A small network was shown many inputs. Here are its activations along a few directions, one row for each input.
In each table, some parts of the input vary, and every possible input appears once, in random order.
A made-up example of a description, with smaller parts first: line(4) and (point or line(11) or (values(3) and ring(8))).
Shared parts are said once, and a part with two or three values counts as separate values.

Other details of the inputs vary at random and push rows far along two fixed directions, the same in every table; ignore that.

Table:
row 1: [-30   4 -38   3  -7 -24   7 -14 -16  20   0 -12]
row 2: [-11  -4  13   7 -28   2 -40  -7 -24  23  -2   9]
row 3: [ -1 -10 -19 -10  11 -21  53  -3  23 -24  -6 -14]
row 4: [ -9  -4 -27  -2  36  -8  47   4   4 -17   0 -12]
row 5: [21 -4 12 -2 12 17 -1 12 -2 -8 -7 11]
row 6: [ 17  13   4  -7  10  20  -7  17   0 -11   6   9]
row 7: [-12  -5  12   7 -29   5 -40  -7 -23  22   0   8]
row 8: [ -9   0  22   4 -38 -13 -41 -19   4  15   6   1]
row 9: [ 17  -3  22  -3  -3   8   3   6  26 -10  -4  11]
row 10: [ 11   4  15  -1  16  20  -5  14   1 -12   8   4]
row 11: [21 12  4 -5 15 16 -7 13  1 -7  2 10]
row 12: [ 20  -4  21  -4  -4   7   2   5  24 -11  -4   9]
row 13: [-40  -4 -26   7  -3 -23   9 -15 -17  14   5 -15]
row 14: [-35  -5 -26  12  -3 -22  11 -19 -14  20   5 -18]
row 15: [-10   3  22   0 -36 -12 -43 -22   3  14   5  -1]
row 16: [ -1  -9 -28  -1  24  -4  55   6   1 -13 -10 -10]
row 17: [ 18  14   5  -6  12  17  -7  17   0 -10   3  10]
row 18: [23 13  5 -1 12 18 -4 13  3 -4  3  6]
row 19: [17  4 14  2 19 17 -6 12  4 -6  3  2]
row 20: [-31 -12 -30   7 -11 -22  13 -16 -20  19  -8 -11]
row 21: [ 22  -4  21  -7  -4   5   1   3  23 -13  -3   6]
Each input here is: line(6) or (values(3) and line(5)).
Start at row 10 and move only the line(5) part, one step at a time. The first step leads to row 13. Which rows follow, in order? -> row 4, row 19, row 14
Start at row 9 and move only the line(6) part, one step at a time. The first step leads to row 12. Which rows follow, in order? -> row 21, row 3, row 8, row 15

Table:
row 22: [ 29  13  32  -2  12  22 -24  13  15 -10  10  11]
row 23: [-27 -11   7  12 -54 -27 -35 -35  -5  38  -2  -5]
row 24: [ -8  -4 -19   0  10  -1  17   1 -11   3  -3  -2]
row 25: [-33  -1  -7  12 -36 -14 -44 -22 -33  43   0   0]
row 26: [ -8 -15   0  -2 -11 -19  14 -14   9  -4  -9  -6]
row 27: [-12  -5 -13   5   8  -2  15   0 -14   3  -3  -6]
row 28: [ 32   9  25   0   7  28 -25  20  -3  -2  -1  19]
row 29: [-13 -13  -2  -2 -16 -15  17  -9  13  -4  -7  -1]
row 30: [-10  -5 -18   2  10   0  16   1 -11   1  -2  -4]
row 31: [ -4   5 -20  -5  23  -8  35   3  14 -17   4 -11]
row 32: [ 28  14  32  -4   2  21 -32  13  10  -7   8  11]
row 33: [ -4  -8 -20   0  26   0  39  11  -5 -12  -4  -9]
row 34: [  0   6 -25 -10  16  -8  35   5  10 -20   1  -9]
row 35: [ 31  15  29  -6   3  23 -28  14  10 -11   7  12]
Describe the family of inputs behind these rows. -> values(3) or line(5) or line(6)
Start at row 28 and move only the line(6) part, one step at a time. The first step leads to row 25. Which rows follow, in order? -> row 24, row 30, row 27, row 33

Table:
row 36: [-17 -10 -13   2 -10 -20   4 -18  -6  12  -2 -11]
row 37: [  5  -2  14   0 -11  10 -13   2   0   0   1  10]
row 38: [-17  -6 -13   4 -12 -21   4 -18  -3  12   0 -13]
row 39: [-26  11 -19  -1  -4 -19  -4 -14  -6   7   9 -12]
row 40: [ -7  -3 -29  -3  23 -17  59   0  16 -19  -6 -18]
row 41: [ -4   2   1   9   5  16 -15   6 -19  14   5   4]
row 42: [ 16   0  29  -1  -8  15 -24   9   3  -4   1  16]
row 43: [ 18  -2  28   1  -3  14 -25   7   7   0  -2  15]
row 44: [ 30   4 -15 -12  30  12  36  21   5 -26  -9   1]
row 45: [-23  -9 -12   0 -16 -18   3 -13 -10   4  -1 -11]
row 46: [ 17   8   8  -1  -5  12 -22  11  -8   6  -4  14]
row 47: [ 15  -2 -12  -5  25  -4  46   8  19 -25  -3 -12]
row 48: [  9   3  16   4  -8   2 -14   1   9   5   3   4]
row 49: [-3  0  7  4 -9 -6 -8 -9  3  7 -1 -2]
row 50: [ -9   7 -39 -11  31 -17  50   2  10 -25   6 -20]
row 51: [-26  11 -23  -1  -7 -16  -3 -12  -4   9  12  -8]
row 52: [-4 -1  5  4 -9 -7 -8 -5  5  9  1  1]
row 53: [ 24  -4   0  -9  29  17  36  19  22 -29  -6   6]
row 54: [ 25  -1  34  -2  -7  19 -29   7   1  -8   1  12]
row 55: [-27  -3 -20  11   5  -7   1  -4 -25  19   3  -6]
row 56: [-19 -12 -13   3 -10 -19   2 -17  -8   9  -4  -9]
row 57: [ 33   0   8  -9  30  22  32  21  26 -28  -4   8]
row 58: [  7  -1  22  -2 -11   9 -20   8   3  -4   1   9]
row 59: [-17   2 -24   1 -11 -14   2  -9 -18  15  -7  -4]
row 60: [ 25   5  31   2  -8  21 -26   7  13   2   3  13]
row 61: [ 17   9   5  -2  -8  17 -20   9  -7   7  -3  14]
row 62: [-20  -2 -15   6 -16 -17   6 -15   2  15   2  -9]
row 63: [  7   0  23  -2 -10  10 -19   5   1  -5  -1   6]
row 64: [  8  -1  17   1  -4   5 -14  -3   4   4  -2   5]
row 65: [  9  -1  23  -1  -8  10 -18   2  -1  -4  -1   9]
row 66: [-4 -4  5  2 -7 -6 -8 -5  2  9 -1  3]
row 67: [-5 -5  6  2 -7 -4 -9 -8 -1  5 -4  1]
row 68: [ 25   1  -3  -2  47  25  30  26  -2 -25   0  -2]
row 69: [ -9   2  -1   9   8   9 -12   2 -22  13   2  -1]
row 70: [-26  10 -20  -1  -5 -20  -4 -11  -4   8  11  -9]
row 71: [-27  -7 -14   1 -19 -14   6 -10  -6   7   0  -6]
Describe the family of inputs behind these rows. -> line(4) and (values(3) or line(6))
Changing only the line(4) part turns row 38 into row 60. The same change can be made to row 56. Which row results? -> row 53
Which other rows does row 50 become when the values(3) part takes its other values? List them by row number. -> row 44, row 68
Which other rows does row 55 become when the values(3) part takes its other values? List them by row number. -> row 46, row 70
